M =
-22.9  -24.9  -33.8   14.1    2.8  -40.4  -22.5   43.2   41.2   22.7  -39.8   -2.7   18.2
 20.7  -27.1  -52.5   24.4  -28.0    7.5  -23.2   10.4   44.6   -7.0  -22.1   -3.8  -13.2
 17.7   22.9  -16.1   16.7   -6.0   27.0  -19.1  -37.4   12.4   37.2   22.7    0.6  -13.2
-16.2  -42.2  -32.2   50.2   14.7    0.4  -47.2   16.9   17.8   36.0  -26.8    5.9   22.3
  9.1    2.2  -10.6  -44.3  -20.2   15.2   22.3   24.1   10.9   15.2   -6.9  -25.4   -6.1
 15.8   42.7  -34.9   18.2   -8.0   -8.1    0.5   46.9   19.2   23.6  -60.1  -18.0   19.9
  2.3   50.8  -33.3  -20.9    1.4    6.0   -4.2   19.9   16.4   28.7  -61.3  -15.2   16.2
 13.3   35.7  -41.2   25.6   -8.5  -40.4  -26.2   25.8   34.0   24.5  -46.4  -13.4    2.0
  9.1  -22.1  -46.0   26.3  -34.4   -3.0  -45.4   22.2   33.4   27.7  -51.1   -4.7   -6.1
 -5.1  -37.2  -37.6   24.5   -6.4   36.2   14.3   39.1   44.1   -0.5  -29.0   11.5   25.3
  7.9   39.5  -43.9  -15.8    5.3  -15.5   -7.4  -13.7   45.1   -0.1  -17.5  -10.3   -9.1
-14.5   19.0   -2.6    3.8   32.0  -12.6    4.8  -19.5   22.6   37.5   33.1    0.8   10.2
  2.2    9.8  -36.8   40.8    4.0   33.2   21.8   25.7   53.4    5.4  -29.6   23.0   30.8
Indices start at 1.
row 1 col 1 => -22.9
row 1 col 9 => 41.2
row 4 col 10 => 36.0
row 12 col 7 => 4.8
row 13 col 1 => 2.2
row 11 col 11 => -17.5
row 9 col 9 => 33.4
row 7 col 11 => -61.3
row 3 col 8 => -37.4
row 7 col 3 => -33.3
row 10 col 8 => 39.1
row 6 col 12 => -18.0
row 10 col 6 => 36.2
row 13 col 3 => -36.8
row 13 col 8 => 25.7
row 1 col 8 => 43.2
row 10 col 4 => 24.5
row 3 col 10 => 37.2
row 12 col 6 => -12.6
row 3 col 1 => 17.7
row 12 col 2 => 19.0
row 1 col 6 => -40.4
row 4 col 13 => 22.3
row 2 col 11 => -22.1
row 4 col 3 => -32.2
row 1 col 5 => 2.8
row 11 col 10 => -0.1
row 10 col 13 => 25.3
row 9 col 11 => -51.1
row 9 col 5 => -34.4
row 12 col 8 => -19.5
row 2 col 1 => 20.7
row 2 col 13 => -13.2
row 4 col 9 => 17.8
row 4 col 5 => 14.7
row 5 col 12 => -25.4
row 6 col 5 => -8.0
row 12 col 12 => 0.8
row 1 col 10 => 22.7
row 10 col 11 => -29.0

arr =
[[43 52 83 32 59 71]
 [70 14 32 53 43 40]
 [13 78 38 32 39 35]
 [50 50 79 48 35 74]
 [36 55 80 33 54 62]
 [76  5 45 69 41 39]
 [31 61 75 27 54 63]
 [40 53 78 33 56 71]
 [53 47 80 49 34 82]]
Indices start at 1.
(1, 1) -> 43
(3, 2) -> 78
(2, 2) -> 14
(3, 1) -> 13
(7, 6) -> 63
(9, 5) -> 34
(7, 5) -> 54
(3, 4) -> 32
(6, 5) -> 41
(9, 3) -> 80
(5, 6) -> 62
(1, 4) -> 32
(8, 6) -> 71
(5, 4) -> 33
(1, 2) -> 52
(4, 4) -> 48
(3, 5) -> 39
(6, 2) -> 5
(4, 5) -> 35

a =
-19.85,22.37,15.76,-12.16,-1.75,9.37
-21.68,24.19,18.12,-13.93,-0.55,10.43
15.50,-18.62,-20.84,16.86,-12.83,-11.41
-7.21,2.50,2.82,-12.21,10.47,-1.13
-20.78,21.88,21.88,-19.35,7.00,12.92
Indices start at 1.
(1, 1) -> -19.85
(5, 3) -> 21.88
(4, 2) -> 2.50
(1, 6) -> 9.37
(4, 6) -> -1.13
(3, 2) -> -18.62
(1, 4) -> -12.16
(2, 4) -> -13.93
(5, 5) -> 7.00
(5, 1) -> -20.78
(1, 3) -> 15.76
(4, 4) -> -12.21
(2, 2) -> 24.19
(1, 5) -> -1.75
(5, 2) -> 21.88
(2, 3) -> 18.12
(3, 3) -> -20.84
(2, 5) -> -0.55
(1, 2) -> 22.37

data =
[[0.34, 0.37, 0.31, 0.04, 0.77, 0.29, 0.23, 0.55, 0.56, 0.77],
 [0.37, 0.51, 0.31, -0.33, 0.39, 0.13, 0.38, 0.40, 0.52, 0.35],
 [0.53, 1.35, 0.15, 0.17, 0.77, 0.31, 0.71, 1.02, -0.32, 0.40],
 [0.41, 0.31, 0.48, 0.90, 1.25, 0.43, 0.34, 0.41, 1.43, 0.74],
 [0.49, 0.63, 0.55, 1.48, 0.20, 0.28, 0.43, 0.33, -0.02, 0.77],
 [0.42, 0.24, 0.37, -0.22, 0.90, 0.20, 0.21, 0.72, 0.33, 0.47],
 [0.31, 0.49, 0.28, 1.06, 0.34, 0.20, 0.28, 0.70, 0.37, 0.42],
 [0.40, 0.60, 0.53, -0.25, 0.53, 0.92, 0.18, 0.52, 0.68, 0.49],
 [0.51, 0.61, 0.48, 0.07, 0.07, 0.56, 0.29, 0.25, -0.04, 0.27],
 [0.36, -0.03, 0.40, 1.70, -0.07, 0.35, 0.52, 0.63, -0.08, 0.57],
 [0.15, 0.55, 0.64, -0.86, -0.05, 0.03, -0.09, 0.32, 0.16, 0.35],
 [0.31, 1.02, 0.42, -2.17, 0.36, 0.45, 0.86, -0.25, 0.69, -0.04]]
Rows and columns are counted from 1.
row 1 col 1 -> 0.34
row 5 col 6 -> 0.28
row 1 col 4 -> 0.04
row 7 col 4 -> 1.06
row 11 col 1 -> 0.15
row 5 col 2 -> 0.63
row 8 col 6 -> 0.92
row 9 col 10 -> 0.27
row 5 col 5 -> 0.20
row 3 col 3 -> 0.15
row 5 col 3 -> 0.55
row 4 col 10 -> 0.74
row 1 col 7 -> 0.23
row 12 col 4 -> -2.17
row 2 col 5 -> 0.39
row 9 col 6 -> 0.56
row 5 col 1 -> 0.49
row 7 col 2 -> 0.49
row 4 col 3 -> 0.48
row 1 col 2 -> 0.37
row 6 col 7 -> 0.21
row 11 col 8 -> 0.32
row 11 col 4 -> -0.86
row 1 col 3 -> 0.31
row 10 col 7 -> 0.52
row 9 col 3 -> 0.48
row 12 col 3 -> 0.42
row 8 col 10 -> 0.49
row 9 col 2 -> 0.61
row 12 col 9 -> 0.69
row 2 col 2 -> 0.51
row 6 col 4 -> -0.22

A =
  3.1    0.9   -0.9    0.8   -5.7    1.3   -9.4   10.6   -1.5   -5.8    8.2  -22.6    6.9   -4.6   -1.1  -26.7
 18.4   16.4   -0.4    0.2   -3.7    3.7   -7.2    5.2    3.5   -3.5    7.3  -41.3   31.1   -3.3    0.2  -47.3
-15.8  -17.9   -1.9    0.1   -6.1    0.9  -11.9   13.5   -7.7   -6.7    9.4   -2.0  -22.5   -4.8   -0.7   -1.9
  5.1    3.8   -0.7   -0.1   -3.7    3.6   -8.8    7.3   -0.9   -4.2    8.3  -27.8   11.5   -3.4    0.1  -31.1
 22.3   19.0   -0.2    2.2   -6.7   -0.1   -7.3    9.7    5.0   -6.1    6.7  -40.9   35.4   -5.3   -2.2  -50.3
Rows and columns are counted from 1.
row 1 col 1 => 3.1
row 5 col 2 => 19.0
row 2 col 15 => 0.2
row 5 col 8 => 9.7
row 1 col 4 => 0.8
row 3 col 15 => -0.7
row 1 col 3 => -0.9
row 3 col 9 => -7.7
row 5 col 11 => 6.7
row 3 col 13 => -22.5
row 5 col 7 => -7.3
row 5 col 9 => 5.0
row 2 col 1 => 18.4
row 2 col 10 => -3.5
row 3 col 3 => -1.9
row 1 col 6 => 1.3
row 5 col 4 => 2.2
row 1 col 8 => 10.6
row 4 col 11 => 8.3
row 2 col 5 => -3.7
row 5 col 1 => 22.3
row 4 col 1 => 5.1
row 4 col 5 => -3.7
row 4 col 6 => 3.6
row 3 col 1 => -15.8
row 1 col 5 => -5.7
row 3 col 10 => -6.7
row 2 col 7 => -7.2
row 4 col 12 => -27.8
row 4 col 14 => -3.4
row 3 col 16 => -1.9
row 5 col 10 => -6.1
